These are the activations of a small network on made-up records, seen along a few directions, one row for each record.
Each row is followed by the record's values for the fields KOB, FUDIZ, KOPU, MOBE, GIZE, MAGU, LANOR.
A field that a record lacks is left out.
Other fields move the rows too, some of them a lot.
In the rows, 500 means zero.
Random noise pushes rows far along 2 fixed directions. That doesn't count. These rows show it; they differ only by the noise:
[491 381 548 549 612 278 569 460 440 321 397 537 443 487 458 705 442]
[503 526 531 518 628 420 313 568 518 561 826 496 614 445 460 672 637]
[518 514 546 537 614 443 396 521 555 537 676 543 571 431 448 586 548]
[515 498 548 539 613 425 422 510 544 510 633 545 554 436 448 595 529]

[476 469 439 382 447 559 428 581 324 559 763 439 522 563 571 570 558] => KOB=dap, FUDIZ=nemis, KOPU=zosiv, MOBE=tozo
[416 477 403 425 660 229 274 562 310 439 579 330 637 447 624 892 863] => KOB=dap, FUDIZ=bigeb, KOPU=nimib, MOBE=tozo, GIZE=gif, MAGU=zaf, LANOR=mosot
[434 379 618 506 419 507 514 652 531 486 721 523 615 435 614 552 516] => KOB=dap, FUDIZ=bigeb, GIZE=gif, MAGU=kapa, LANOR=naref
[520 415 614 495 340 678 553 623 579 553 787 588 560 470 535 386 381] => KOB=dap, FUDIZ=bigeb
[452 439 638 574 473 507 449 663 647 526 745 533 639 446 503 544 526] => FUDIZ=bigeb, MAGU=kapa
[504 458 651 534 378 781 594 596 700 625 681 656 544 446 516 215 281] => KOB=dube, FUDIZ=nemis
[407 446 723 600 563 554 463 715 750 586 722 610 729 314 534 471 460] => KOB=dube, FUDIZ=bigeb, GIZE=livan, MAGU=kapa, LANOR=naref
[540 581 363 382 498 456 416 456 263 527 543 403 438 608 501 588 604] => FUDIZ=nemis, KOPU=nimib, MOBE=vutef, MAGU=zaf
[562 430 468 520 421 487 498 454 480 421 619 489 453 622 449 579 473] => KOB=vukol, FUDIZ=bigeb, KOPU=nimib, MOBE=vutef
[517 579 568 567 568 551 470 540 665 572 426 566 598 386 441 382 461] => FUDIZ=bigeb, GIZE=livan, MAGU=zaf, LANOR=mosot
[437 458 410 369 619 346 557 438 239 400 273 412 406 477 656 681 571] => KOB=dap, FUDIZ=nemis, KOPU=nimib, MOBE=tozo, GIZE=kado, MAGU=kapa, LANOR=naref
[423 421 616 536 445 543 523 657 596 521 636 509 587 477 540 490 485] => FUDIZ=nemis, MAGU=kapa
[491 319 549 485 399 419 627 566 354 319 616 518 428 592 523 648 349] => KOB=dap, FUDIZ=bigeb
[366 449 498 467 635 459 473 562 534 532 307 387 591 393 652 566 694] => FUDIZ=nemis, KOPU=nimib, MOBE=tozo, GIZE=kado, MAGU=kapa, LANOR=naref
[405 354 542 401 474 439 490 640 302 457 673 420 558 517 647 741 629] => KOB=dube, FUDIZ=nemis, KOPU=nimib, MOBE=vutef, MAGU=zaf
[397 269 671 590 528 328 540 665 534 344 689 516 603 491 525 784 470] => KOB=dube, FUDIZ=bigeb, KOPU=zosiv, MOBE=vutef, MAGU=kapa
[422 518 648 568 580 573 391 691 740 637 622 535 738 316 530 446 592] => FUDIZ=bigeb, GIZE=livan, MAGU=kapa, LANOR=naref
[477 489 503 541 480 457 623 470 486 414 400 505 389 574 408 528 344] => FUDIZ=nemis, KOPU=zosiv, MOBE=vutef, GIZE=livan, MAGU=kapa, LANOR=naref
[504 534 453 475 455 543 432 536 462 543 740 434 493 544 504 533 575] => FUDIZ=nemis, KOPU=zosiv, MOBE=tozo, GIZE=kado, MAGU=kapa, LANOR=mosot
[494 655 418 514 610 565 427 415 619 646 278 455 523 469 497 312 596] => FUDIZ=nemis, KOPU=nimib, MOBE=tozo, GIZE=gif, MAGU=kapa, LANOR=naref
[469 301 482 453 416 376 684 442 327 285 240 491 373 612 551 625 388] => KOB=dap, FUDIZ=bigeb, KOPU=nimib, MOBE=vutef
[467 450 622 577 472 503 471 631 641 512 695 542 608 456 485 524 493] => FUDIZ=bigeb, MAGU=kapa
[556 590 386 436 425 476 389 527 297 492 809 402 446 640 474 603 570] => FUDIZ=nemis, GIZE=gif, MAGU=zaf, LANOR=mosot
[479 418 453 439 438 392 535 543 279 362 593 411 407 635 524 696 492] => FUDIZ=nemis
[420 305 512 444 437 393 520 588 336 375 587 445 515 568 597 724 556] => KOB=dap, FUDIZ=bigeb, KOPU=zosiv, MOBE=tozo
[503 665 450 540 698 432 323 438 642 592 328 473 606 362 484 477 706] => FUDIZ=bigeb, KOPU=nimib, MOBE=tozo, GIZE=gif, MAGU=kapa, LANOR=naref
[590 665 392 486 428 550 407 477 417 553 793 467 425 637 398 442 457] => FUDIZ=nemis, GIZE=gif, MAGU=kapa, LANOR=naref
[435 546 430 449 621 315 372 494 359 473 444 383 527 488 535 741 728] => FUDIZ=bigeb, KOPU=nimib, MOBE=tozo, GIZE=livan, MAGU=kapa, LANOR=naref
[530 572 423 508 587 418 392 457 450 526 529 451 494 557 424 562 584] => FUDIZ=bigeb, KOPU=nimib, MOBE=tozo, MAGU=kapa
[566 517 384 469 413 384 560 434 262 332 503 431 315 683 441 600 424] => FUDIZ=nemis, GIZE=gif, MAGU=zaf, LANOR=mosot
[503 541 558 558 533 582 523 537 693 561 434 548 569 374 492 338 441] => FUDIZ=bigeb, GIZE=kado, MAGU=kapa, LANOR=naref
[469 547 395 486 548 339 427 537 336 420 592 364 451 622 481 668 567] => FUDIZ=nemis, GIZE=gif, MAGU=kapa, LANOR=naref
[456 611 571 564 591 619 292 615 770 728 674 523 748 343 487 392 657] => FUDIZ=bigeb, KOPU=zosiv, MOBE=tozo, GIZE=livan, MAGU=kapa, LANOR=naref
[545 472 468 487 406 533 491 488 456 484 743 477 436 610 444 590 472] => KOB=dap, FUDIZ=bigeb, KOPU=zosiv, MOBE=vutef
[497 382 605 551 469 575 764 375 629 433  41 667 415 422 515 301 250] => KOB=dap, FUDIZ=bigeb, KOPU=nimib, MOBE=tozo
[434 451 544 590 629 336 496 476 593 403 232 486 557 448 485 619 569] => FUDIZ=bigeb, KOPU=nimib, MOBE=tozo, GIZE=livan, MAGU=kapa, LANOR=naref
[511 536 528 557 494 522 520 464 614 523 553 491 464 504 464 520 525] => FUDIZ=bigeb, KOPU=nimib, MOBE=vutef, GIZE=kado, MAGU=kapa, LANOR=mosot
[573 516 414 523 554 381 511 353 459 382 266 462 426 514 462 573 531] => FUDIZ=bigeb, KOPU=nimib, MOBE=vutef, GIZE=kado, MAGU=zaf, LANOR=mosot
[438 303 522 507 418 313 671 558 308 227 531 420 356 636 552 755 423] => FUDIZ=nemis, GIZE=kado, MAGU=kapa, LANOR=mosot
[497 377 588 511 384 528 606 550 509 423 562 577 473 527 513 492 348] => KOB=dap, FUDIZ=bigeb

Here are new rows. What are their fields?
[422 530 482 426 589 460 444 551 443 557 378 433 570 435 577 552 634] => FUDIZ=nemis, KOPU=nimib, MOBE=vutef, GIZE=livan, MAGU=kapa, LANOR=naref
[422 465 639 536 522 589 618 591 672 541 272 587 583 333 552 318 393] => FUDIZ=nemis, GIZE=livan, MAGU=kapa, LANOR=naref
[581 782 381 398 520 747 211 500 524 860 789 462 620 464 478 286 711] => FUDIZ=nemis, KOPU=nimib, MOBE=tozo, MAGU=zaf
[435 491 392 450 681 184 421 459 253 358 295 349 473 525 532 854 706] => FUDIZ=bigeb, KOPU=nimib, MOBE=tozo, GIZE=livan, MAGU=zaf, LANOR=mosot
[559 610 374 420 489 534 494 370 368 543 321 474 409 550 477 411 512] => FUDIZ=nemis, KOPU=nimib, MOBE=tozo, MAGU=zaf
[566 422 530 675 493 275 712 392 544 204 219 565 314 622 290 549 209] => FUDIZ=bigeb, MAGU=kapa
[529 538 547 562 464 518 426 594 584 540 779 526 559 522 405 486 469] => FUDIZ=bigeb, MAGU=kapa
[479 509 427 402 504 433 505 458 318 474 356 445 433 517 568 545 586] => FUDIZ=nemis, KOPU=nimib, MOBE=tozo, MAGU=kapa
[423 369 555 524 498 275 415 690 386 355 838 402 565 568 504 870 623] => FUDIZ=bigeb, MAGU=kapa
[464 365 527 563 517 332 633 480 462 311 261 501 428 546 458 595 407] => FUDIZ=bigeb, KOPU=zosiv, MOBE=tozo, MAGU=kapa
[563 661 391 525 601 501 470 344 562 556 203 507 442 486 423 312 500] => FUDIZ=bigeb, KOPU=nimib, MOBE=tozo, GIZE=gif, MAGU=kapa, LANOR=naref
[503 509 506 403 421 763 494 543 518 672 605 554 547 440 596 286 478] => KOB=dap, FUDIZ=nemis, KOPU=zosiv, MOBE=tozo
[616 712 488 505 504 757 411 400 718 749 446 620 543 371 421 119 497] => FUDIZ=bigeb, KOPU=nimib, MOBE=tozo, MAGU=kapa
[523 416 600 463 292 758 709 550 558 542 522 640 458 470 558 206 225] => KOB=dap, FUDIZ=nemis
[538 384 565 544 438 524 525 546 562 450 658 568 535 517 455 525 399] => KOB=dap, FUDIZ=bigeb, KOPU=zosiv, MOBE=vutef
[403 372 509 511 517 324 552 552 380 336 431 417 470 564 539 721 543] => FUDIZ=nemis, KOPU=zosiv, MOBE=tozo, GIZE=livan, MAGU=kapa, LANOR=naref
[445 507 438 357 459 619 384 563 375 657 692 430 567 517 635 500 664] => KOB=dap, FUDIZ=nemis, KOPU=nimib, MOBE=tozo
[423 262 568 555 519 247 709 488 418 207 133 498 408 509 522 699 425] => FUDIZ=bigeb, KOPU=zosiv, MOBE=tozo, MAGU=kapa
[476 563 506 514 540 503 291 630 577 592 895 416 645 447 533 622 701] => FUDIZ=bigeb, GIZE=kado, MAGU=kapa, LANOR=naref
[466 481 441 367 465 575 516 484 345 544 520 459 448 523 601 541 547] => KOB=dap, FUDIZ=nemis, KOPU=nimib, MOBE=tozo
